Each row below holds a small network's activations on one input, seen along a few directions.
Each table varies a few parts of the input and shows all the possible inputs, shuffled.
Descriptions start from the smaller parts, as in this example, which fits no table here: one of 2 separate values, together with either a single point or one of 11 places along a line or (one of 4 places along a line, together with one of 8 places around a ring).
Shared parts are said once, and a part with two or three values counts as separate values.
(in the rows, 128 means zero)

Table:
r1: [104 110 112  85 110 121 116  74  93 152 102 151 145  91 143 139 177 170
 138  94]
r2: [103  70  98 147 140 122  96 110  99 144 113 111 132 132 146 166 191 167
 114 104]
r3: [100  90 106 123 131 124 116  83 114 155 111 139 139 102 151 158 183 171
 126  99]
r4: [148 110 102 168 169 119  54 185 135 159 127  97 148 141 112 128 145  71
 146 130]
r5: [104 164 148  95  79 161 242  81 162  82 154 163  93 169 100 128  63 156
  98 153]
r6: [103 120 128  60 100 120 121  55  92 155 103 166 163  62 154 125 166 171
 153  91]
r7: [ 94 186 174  64  61 144 242  64 170  86 155 195 104 127 114  99  43 127
 125 147]
r8: [122 182 176 114  92 147 243 110 158  57 162 146  71 162 119 114  49 149
  88 161]
r9: [175 131 124 173 161 109  83 193 119 132 121  89 124 135 131 120 136  96
 134 142]
r10: [170 135 129 161 152 128  79 192 121 128 121  98 145 138 126 115 124  90
 144 142]
r11: [136  97 126 178 171 118  75 190 152 147 128  93 132 133 143 129 152  90
 131 130]
r12: [178 141 113 170 169 124  70 200 121 139 138  89 140 144  98 115 109  77
 140 142]
What is each input in this table made of?
Answer: either one of 3 separate values or one of 4 places along a line or one of 5 places around a ring
Which other rows belong to the same alternative as r4? List them by row number.
Answer: r9, r10, r11, r12
Start at r2 and move only the place on the line of 4, one step at a time. The first step leads to r3. Which rows follow, in order?
Answer: r1, r6

Table:
r13: [141 168 145 136 118 144 177 137 134  76 144 122  89 167 125 122  97 143
  99 156]
r14: [126  58  86 197 188 102  25 180 120 177 109  79 146 114 167 155 225 119
 139 109]
r15: [125 154 145 118  97 126 182 108 125  94 128 131 102 141 134 126 107 145
 113 149]
r16: [134 157 130 114  96 136 190  94 128 108 133 137 120 153 108 126  93 149
 120 146]
r17: [109 144 149 133 116 142 184 137 171  98 162 138  95 151 106 112  65 116
 112 143]
r18: [118 147 163 135 115 143 182 137 161  93 148 135  89 163 129 117  95 135
 105 148]
r19: [119  48  80 188 182 107  26 176 133 189 116  92 158 119 142 164 204  95
 137  95]
r20: [ 77 128 145  66  90 130 173  73 144 134 129 171 125  97 131 113 117 147
 132 106]
r21: [100 135 151  80  94 119 180  72 133 127 117 163 119  89 157 121 124 169
 128 113]
r22: [190 129 124 173 191  97  30 202  99 148 110  80 133 118 139 122 171  81
 138 136]
r23: [139  52  77 185 185 133  18 163 109 181 125  81 173 130 126 165 185 120
 146 102]
r24: [116 152 136 119 113 145 177 115 145 104 155 140 115 159  91 121  64 116
 113 152]
r25: [126 151 127  81  89 137 175  82 113 118 127 158 120 125 113 126 123 160
 128 134]
r26: [106 139 157  97  96 127 179 100 139 109 131 155 116 116 149 115 125 149
 118 127]
r27: [113 131 161 123 100 130 176 116 154 106 137 147  99 134 141 122 104 143
 117 138]
r28: [109 152 128  71  93 137 166  58 102 115 118 160 138 112 124 128 121 174
 122 114]
r29: [ 87 143 125  66  84 149 165  69 123 131 122 178 145  99 117 124 122 160
 140 113]
r30: [103 132 149  92  97 137 182  84 153 123 148 162 127 112 129 117  92 136
 131 131]
r31: [169 125 112 170 178 125  27 198 127 160 122  94 164 131 114 116 137  60
 160 131]
r32: [147  64  95 200 194 111  23 173  87 165 106  69 144 125 156 162 218 131
 127 111]
r33: [112 152 135  73  93 130 173  73 108 114 102 164 118  98 151 127 143 177
 127 120]
r34: [112 146 129 105  99 144 175  96 147 114 146 157 126 144 102 128  85 135
 126 137]
r35: [135 165 135 125 113 144 179 122 127  88 143 133 106 169  98 121  84 136
 108 150]
r36: [180 117 134 170 186  91  46 218 125 152 110  80 141 106 145 109 149  69
 143 126]
r37: [152  71  74 183 192 117  19 162  86 172  99  75 159 134 131 163 207 121
 135 117]
r38: [170 111 124 169 182 108  43 214 142 167 113  97 158 116 125 116 139  52
 149 122]
r39: [103 139 143 116 103 147 177 109 158  97 151 149 123 138 123 127  87 115
 132 136]
r40: [186 136 106 177 177 119  32 199 102 147 122  87 152 135 117 124 148  82
 153 132]
r41: [108 141 132  79  90 150 176  81 130 122 146 158 132 129 113 123  91 149
 130 122]
r42: [127 154 143 100  87 114 184  94 117 110 119 146 106 116 137 129 118 158
 112 125]
The inputs of r32 and r14 match in every part but one. If r15 is changed in the same way as r32 into r14, which row does it become?
Answer: r27
What is each input in this table made of?
Answer: one of 5 places around a ring, together with either one of 2 separate values or one of 4 places along a line
Change only the place on the ring of 5 in r26. List by row number the other rows that result.
Answer: r25, r30, r41, r42
Start at r17 and move only the place on the line of 4, one step at a time. The first step leads to r39. Which rows follow, in order?
Answer: r30, r20

Table:
r43: [108 114 125 123 127 141 167 113 127 106 145 125 108 143 123 146 125 161
 100 128]
r44: [129 165 146 114  94 126 201  98 142  88 130 154 100 148 120 122  89 144
 106 154]
r45: [108 140 133 105  82 133 208  77 130 100 126 155  92 153 122 137 110 171
 107 134]
r46: [156 103 121 185 170 116  66 193 125 130 127  86 122 144 148 142 164  90
 132 134]
r47: [145 118 133 185 140 131 129 156 147 125 127 116 127 147 127 137 109 111
 128 147]
r48: [134 109  98 151 158 121  38 141  98 159 111 102 145 121 138 144 199 133
 132  95]
r49: [118  90 115 125 137 122 112 119 126 149 124 123 144 117 132 148 158 134
 128 114]
r50: [121  95 111 128 138 115 113 116 128 155 126 121 140 121 132 147 156 132
 131 110]
r51: [138 118 125 135 161 115  45 161 109 160 114  96 167 105 136 119 166 107
 150 107]
r52: [125 144 132 137 131 138 160 141 144 102 146 130 102 150 117 127 104 131
 114 143]
r53: [136 105  97 161 137 130 119 131 124 129 126 108 129 152 125 157 155 127
 116 134]
r54: [162 132 112 164 165 130  41 198 118 146 114  96 145 127 132 117 150  77
 155 130]
r55: [160 109 125 198 177 114  83 188 119 135 120  95 133 128 143 140 140 106
 127 139]
r56: [123 152 164  71  83 123 187  75 147 123 123 175 131  95 141 102 100 142
 139 128]
r57: [ 87 139 141  71  82 144 186  60 122 114 124 162 111 122 128 126 108 174
 114 113]
r58: [151 146 127 148 136 129  98 161 134 141 133 122 137 130 118 121 109  93
 143 139]
r59: [104 119 117 104 104 133 131  89 127 122 126 151 133 127 136 130 153 146
 126 113]
r60: [121 120 140  99 118 120 153 110 145 133 135 149 143  85 146 114 105 123
 155 124]
r61: [134 156 150 119 129 139 143 133 146 116 141 153 133 125 125 100  97 111
 136 141]
r62: [139 114 119 138 164 120  42 161 113 157 107 100 166 104 144 119 168 100
 151 109]
r63: [138 165 179  80  95 121 200 111 147 115 146 160 124 115 120  96  76 139
 123 150]
r64: [111 116 114 133 107 136 153 118 136 108 135 127 114 153 118 143 122 158
 101 125]
r65: [106 160 158  58  89 144 180  69 123 115 128 164 129 113 121 104  96 141
 135 124]
r66: [166 133 113 164 162 115  58 189 118 151 114  98 146 116 122 118 134  79
 146 122]
r67: [123 130 138 143 119 127 163 141 149 105 144 128 109 151 122 126  92 125
 118 141]
r68: [123 158 160 112  94 144 209 118 150  91 146 143  91 146 121 122  79 147
 105 151]
r69: [137 162 135 114 113 135 143 125 129 112 139 145 128 120 114 105  88 110
 141 136]
r70: [132 123 115 117 131 125  91 131 117 149 117 134 149 111 124 123 141 107
 150 127]
r71: [116 151 124  87 119 133 134  99 119 123 127 150 138 104 117 114 123 128
 147 117]
r72: [104 135 131  77  81 124 192  67 116 128 133 160 113 122 128 124 114 176
 124 119]
r73: [101 116 129 112 109 123 144  87 135 131 133 149 135 114 138 135 139 154
 124 112]
r74: [143 135 138 136 149 128 110 158 140 145 127 123 143 127 112 106 108 103
 137 138]
r75: [120 106 102 158 146 143 112 130 116 120 115 116 123 161 127 156 155 137
 117 131]
r76: [132 123 116 169 146 121 121 158 133 129 140 105 108 152 114 135 121 106
 116 139]
r77: [127 185 152  73  98 140 187 112 144 100 141 155 105 128 109 102  81 121
 128 138]
r78: [131 130 115 112 138 121  88 137 115 146 126 122 153 113 124 126 136 113
 146 125]
r79: [135  83 108 175 173 119  73 162 103 145 125  85 124 139 148 155 180 122
 117 121]
r80: [135  99 105 156 165 114  63 144 107 173 109 109 148 107 138 146 181 140
 135 107]
r81: [101 123 145 102  90 140 218  78 136  96 130 149  91 143 132 134 105 166
 107 138]
r82: [143  98 110 181 161 126  61 164 116 150 123  80 139 145 138 154 184 134
 111 120]
The inputs of r78 and r56 match in every part but one. If r53 is changed in the same way as r78 into r56, which row does it become?
Answer: r45
What is each input in this table made of?
Answer: one of 2 separate values, together with one of 4 places along a line, together with one of 5 places around a ring
Change only the choice among 2 separate values in r67. List by row number the other rows that result.
Answer: r52
Change only the place on the line of 4 in r57. List by row number the other rows that result.
Answer: r48, r49, r59
